A small network was shown many inputs. Here are its activations along a few directions, one row for each input.
Each table varies a few parts of the input and shows all the possible inputs, shuffled.
A made-up example of a description, with smaller parts first: values(3) and (point or line(9) or (ring(5) and line(6))).
Shared parts are said once, and a part with two or three values counts as separate values.
In the rows, 128 means zero.

Other details of the inputs shift rows strongly along two fixed directions, in all tables alike. That doesn't count.

Rows:
x1: [119 147 122 134 129 127 117 112 128 141 149 135]
x2: [126 138 134 123 124 126 136 135 129 119 124 130]
x3: [128 134 133 115 124 130 135 128 133 117 127 136]
x4: [122 135 126 140 140 125 111 123 135 146 142 127]
x5: [120 150 123 128 126 116 119 111 135 142 149 131]
x6: [124 142 122 134 144 128 117 126 129 146 143 120]
x7: [125 140 123 138 128 118 125 116 145 145 139 129]
x8: [132 118 135 118 122 145 139 137 123 103 118 139]
x9: [128 135 133 119 125 127 137 131 131 118 127 133]
x10: [134 122 120 128 132 141 132 135 129 132 126 123]
x11: [125 136 121 133 133 121 120 120 147 150 138 127]
x12: [131 119 135 122 123 142 141 141 120 104 118 137]
x13: [ 92  96 146 110 155 100 134  31  49 151  52 114]
x14: [126 146 118 139 135 132 129 119 132 145 142 126]
x15: [137 101 127 129 123 142 132 142 131 119 113 130]
x16: [134 121 126 133 117 121 129 136 132 119 121 131]
x17: [121 147 124 127 128 121 124 108 142 146 149 129]
x18: [137 125 124 127 121 130 140 136 133 122 122 122]
x19: [121 138 129 121 135 119 114 120 138 143 148 124]
x20: [131 118 129 126 119 141 133 129 128 119 131 133]
x21: [120 146 119 147 132 122 116 115 132 146 143 135]
x22: [120 148 130 127 133 112 112 116 132 145 151 128]
x23: [125 132 133 133 128 134 138 142 121 114 123 133]
x24: [115 159 129 133 136 114 130 122 134 140 140 130]
x25: [133 113 132 127 127 123 122 140 136 124 123 123]
x26: [133 103 136 118 125 141 126 142 122 111 123 127]
x27: [129 117 126 121 127 142 127 128 131 129 132 131]
x28: [136 128 123 128 120 124 135 139 126 118 122 124]
x29: [117 155 129 135 136 130 126 122 128 137 141 134]
x30: [138 116 124 132 120 138 138 144 116 109 115 127]
x31: [139 110 131 119 127 129 133 149 126 114 115 116]
x32: [131 119 128 115 123 131 129 129 138 129 130 127]
x33: [135 124 129 133 129 132 126 143 117 120 126 124]
x34: [133 122 133 132 124 116 121 137 130 125 125 127]
x35: [133 116 126 138 121 137 132 133 132 123 123 132]
x36: [141 115 132 123 122 124 133 149 120 110 115 120]
x37: [141 109 125 118 123 135 140 145 131 118 113 120]
x38: [131 121 132 139 128 127 119 136 123 125 127 131]
Each input here is: values(2) and (line(4) or (values(3) and ring(5))).
Change only the ring(5) part in x27. List by row number the other rows that result.
Answer: x1, x13, x20, x26
Change only the line(4) part in x8. List by row number the other rows that result.
Answer: x12, x23, x29

Rows:
x39: [100 174 112 118 153  81 114  50 142 201 148 108]
x40: [148 101 139 115 113 143 115 177 174 108 160 133]
x41: [120  45 169  94 128 116 136 106  70  94  45 113]
x42: [ 86 170 137 120 165  66 123  43 115 191 109 110]
x43: [133 141 116 147 117 130 129 139 170 135 142 142]
x44: [134 152 116 150 140 119 119 148 115 135 141 114]
x45: [132 138 106 144 144 141 109 120 144 169 166 115]
x46: [149 115 134 153 101 154 110 196 159  93 167 151]
x47: [137 100 115  97 126 131 116 112  99 116  93 138]
x48: [ 97 179 135 129 151 121 130  89 123 150 140 139]
x49: [146  77 122 122  99 133 160 126 115  97  71 125]
x50: [157  76 117 118 116 148 158 156 117 100  77 107]
x51: [126  70 148 121 116 113 170 104  78  93  21 125]
x52: [136 181 111 157 141 128 119 174 175 151 177 126]
x53: [128  98 130 126 114 108 162  96  85 113  57 119]
x54: [131 110 128 107 110 159 151 134 125 100 126 135]
x55: [156 122 130 116 104 136 128 198 192 100 156 131]
x56: [163 107 115 144  90 161 121 182 170 102 171 142]
x57: [123 110 139 111 119 160 148 138 134 101 119 144]
x58: [156 114 135 120  99 140 106 198 156  94 180 127]
x59: [136  72 141 127 108 115 155 121  63  80  45 124]
x60: [ 76 158 134 123 169 123 124  24 103 192 125 136]
x61: [ 88 196 125 130 160 118 124  64 136 182 160 142]
x62: [128 153 142 130 129 103 109 159 146 121 153 129]
x63: [104 143 122 149 138 109 105  68 103 168 141 127]
x64: [124 144 114 150 154 142 104 129 160 172 170 125]
x65: [ 94 159 131 116 150 111 143  50  82 152 104 123]
x66: [111  94 148 136 133 101 144  89  67 111  45 129]
x67: [102 177 106 149 171 109 114  78 149 205 144 115]
x68: [134 141 114 116 134 137  95 146 150 129 150 156]
x69: [153  92 147 108 101 117 137 177 109  70 100 116]
x70: [132 104 156 113 118 150 155 155  95  67  87 141]
x71: [130 158 119 159 146 143  92 170 160 151 195 131]
x72: [147 123 125 118 102 176 136 167 149 100 166 144]
x73: [131  82 135 134 118 142 131 120 128 118 103 139]
x74: [152 125 124 119 107 140 106 167 177 125 188 124]
x75: [114 181 116 124 136 132 133  99 139 152 171 137]
x76: [128  96 143  96 120  95 155 102  91 114  63 103]
x77: [161 136 112 140 114 141 141 195 149 108 143 116]
x78: [144 156 123 158 135 135 114 199 152 117 165 131]
x79: [108 142 117 144 160 118 104  83  97 179 139 108]
x80: [123 167 130 128 127 135 131 128 114 117 153 135]
Changing only one part turns x66 into x59. The same change can be made to x43. Which row results?
Answer: x49
Changing only one part turns x68 into x47. The same change can be made to x60. Which row results?
Answer: x72
What is each input in this table made of?
Answer: values(2) and (point or line(5) or (values(3) and ring(5)))
Change only the ring(5) part in x71. List by row number the other rows that result.
Answer: x52, x64, x67, x78
A walk changes only the line(5) part. It starts at x80 and steps to x65. List the rest of the walk in order.
Answer: x75, x54, x72

Rows:
x81: [128 145 129 138 137 102 113 144 133 136 138 117]
x82: [158 104 136 110  93 142 145 185 141  68 123 139]
x83: [125  97 139 122 130 151 163 117  76  87  67 130]
x84: [116 124 118 139 154 116  97  89 131 182 141 112]
x85: [118 177 127 120 131 122 125 115 150 137 170 140]
x86: [138 167 116 133 121 138 117 151 187 145 187 145]
x87: [100 153 144 121 140 119 135  90 106 136 122 133]
x88: [ 93 109 130 112 152 136 125  39  87 162  99 127]
x89: [104 118 123 118 147 100 138  51  97 171  88 112]
x90: [130 182 121 141 123 128 108 161 163 131 192 144]
x91: [121 138 118 132 135 143 101 115 151 156 167 139]
x92: [149 143 111 140 122 126 115 165 178 143 169 120]
x93: [138 142 117 147 125 144  96 152 178 150 198 135]
x94: [128  87 139  97 120 146 162 104 104 101  74 128]
x95: [ 94 151 126 144 160 110 132  55  82 167  98 129]
x96: [162  74 133 134  95 160 155 216 112  60  92 134]
x97: [110 139 137 131 143  99 128  99 107 141 115 121]
x98: [132  81 145 107 113 114 153 120  94  94  63 115]
x99: [173  70 139 107  90 134 144 212 133  58  89 116]
x100: [143 158 113 167 128 131 110 177 151 136 165 124]
What is each input in this table made of?
Answer: line(4) and line(5)
Changing only the line(4) part turns x87 into x97. The same change can be made to x83. Which row results?
Answer: x96
A walk changes only the line(5) part. It starts at x100 and steps to x81. List the rest of the walk in order.
Answer: x99, x92, x84
